These are the activations of a small neural network, seen along a few directions. Each row is one input.
Each table varies a few parts of the input and shows all the possible inputs, shuffled.
Descriptions start from the smaller parts, as in this example, which fits no table here: one of 3 separate values, together with either a single point or one of 11 places around a ring or (one of 4 places along a line, together with one of 5 places around a ring).
Shared parts are said once, and a part with two or three values counts as separate values.
In the rows, zero is written as 128.

Other details of the inputs vary at random and push rows far along two fixed directions, the same in every table; ignore that.
These rows show it; all are for the same input, with only those details redrawn:
[122 150 152 151 113 112 122 109  89 135  87 122  93]
[113 107 154 150 156 159 164 182 172 106 188 102 182]
[120 144 154 154 117 120 124 119  93 132  96 117 100]
[120 145 154 151 119 119 127 119  97 131  98 116 103]
[123 148 151 149 114 109 124 113  89 133  88 118  95]
[173 157  87  85  86  12  90 143 170 139  94 160 169]
[110 136 164 158 129 140 136 124  96 125 108 110 104]
[114 142 158 158 125 126 128 118  95 127  96 112 100]

Table:
x1: [125 145 148 125 104  97 101 111 104 142  82 150  79]
x2: [130  98 147 144 162 185 132 163 189 114 199 112 164]
x3: [104 139 167 141 120 132 135 107  96 131  86 114  96]
x4: [162 156  84  92  88  23  99 147 177 133  97 151 165]
x5: [115 142 121 146 126 143 129 118  74 125 120 144  76]
x6: [158 154  79  69  79  16 101 146 198 137  89 156 180]
x7: [135 138 143 124 106 106 114  88 118 143  75 121 107]
x8: [114  92 128 116 167 194 180 150 168 108 204  97 188]
x9: [126  89 152 155 162 173 144 178 187 106 208 124 168]
x10: [168 140  99  94 100  40  86 157 182 131 124 171 156]
x11: [123 154 106 133 108 117 138 111  70 136 100 127  98]
x12: [167 132  61  87 100  59 110 133 160 131 134 154 186]
x13: [164 140  86  74  84  27  92 129 197 143  98 159 187]
x14: [ 92 135 133 139 129 153 158 106  74 125 105 110  91]
x15: [119  98 151 154 154 168 156 167 180 110 191 100 185]
x16: [122 132 155 144 114 126 109  96 103 141  89 145  76]
x17: [113 141 154 163 123 137 121 130 101 125 107 133  75]
x18: [127 134 149 152 130 153 120 102 111 135 106 101 109]
x19: [122 134 125 139 135 165 130  87  79 130 124 100 104]
x20: [102 101 120 122 162 179 171 175 162 103 200 127 159]
x21: [125 134 125 133 158 127 113 130  97 171  79 121  90]
x22: [118 126 100 124 170 151 134 129  71 165 105 120  96]
x23: [107 130 141 134 131 153 138 111  74 127 124 137  79]
x24: [ 99 135 140 131 131 153 154 104  70 127 114 113 101]
x25: [129 100 152 129 150 163 137 147 182 117 169 128 149]
x26: [125 118 109 118 146 140 159 166 150 108 186 118 185]
x27: [161 134  91  73 100  59  94 120 198 138 102 137 184]
x28: [120 105 113 107 155 181 159 134 161 118 178 101 179]
x29: [130 125 121 137 139 169 116 101  91 126 139 128  92]
x30: [116 121 126 134 125 148 128 100  87 132 124 146  92]
x31: [129  98 111 137 159 168 148 163 158 109 209 138 167]
x32: [135 123 128 143 134 161 122 100  79 126 130 136  82]
x33: [105 107 148 136 151 163 157 181 187 110 178 129 157]
x34: [130 121 125 121 126 153 125  96  91 132 117 142  90]
x35: [118  88 150 125 162 188 140 161 199 113 192 113 170]
x36: [116 122 130 125 136 176 122  88  92 133 122 130  85]
x37: [190 142  91  86  91  35  68 128 183 140 104 179 147]
x38: [130  98 151 146 153 173 152 164 179 111 184  95 183]
x39: [115 141 157 156 125 130 133 121  96 128  99 116 104]
x40: [124 140 125 139 129 136 125 116  72 125 124 147  83]
x41: [177 135  64  79 106  62 109 126 165 129 132 148 182]
x42: [119 134 118 121 111 125 129  86  86 138  98 128 109]
- Changing only one part turns x7 into x8. The same change can be made to x15. Which row results? => x12
- Changing only one part turns x5 into x17. The same change can be made to x28. Which row results? => x27
- Describe the family of inputs behind these rows. => one of 2 separate values, together with either a single point or (one of 4 places along a line, together with one of 5 places along a line)
- Change only the place on the line of 5 in x30. List by row number the other rows that result. => x20, x23, x34, x36

Table:
x43: [139 157  92 104 113  74 124 141 124 142  99 139 143]
x44: [153  99  87  79 136 130 120 147 202 112 193 158 191]
x45: [109 110 165 163 160 207 133  96  77 124 137 110  65]
x46: [142 154 118 124  93  99  82  59  49 146  66 179  38]
x47: [132 163  97 114  93  92 111  67  33 144  62 152  59]
x48: [141 112  68  73 136 122 145 152 183 116 188 134 214]
x49: [141 116  71  94 147 117 148 188 189 115 201 135 216]
x50: [147 140  93  88 103  77 117 115 127 154  89 129 146]
x51: [ 80  87 222 204 181 241 180 181 155  89 209  86 134]
x52: [100 116 199 181 150 193 136 104  92 124 110  98  73]
x53: [134 148 108 111 102  57 121 136 132 136  90 137 143]
x54: [160 129  92 107 118  91  92 131 142 136 132 171 127]
x55: [ 98 119 181 170 153 204 134 102  83 135 123 100  66]
x56: [148 137  75  93 121  99 122 121 133 137 123 132 159]
x57: [162 138 139 119  97  75  91 124 175 127 105 141 141]
x58: [ 74 101 194 188 168 234 199 156 135 103 180  51 155]
x59: [ 86 124 178 173 148 187 162 105  72 129 104  75  95]
x60: [150 134 131 125 112  74  96 149 164 135 123 159 139]
x61: [132 119 118 117 132  97 160 199 220 103 179 116 221]
x62: [131 155 133 134  98  90  88  86  72 153  47 159  36]
- Describe the family of inputs behind these rows. => one of 4 places along a line, together with one of 5 places along a line
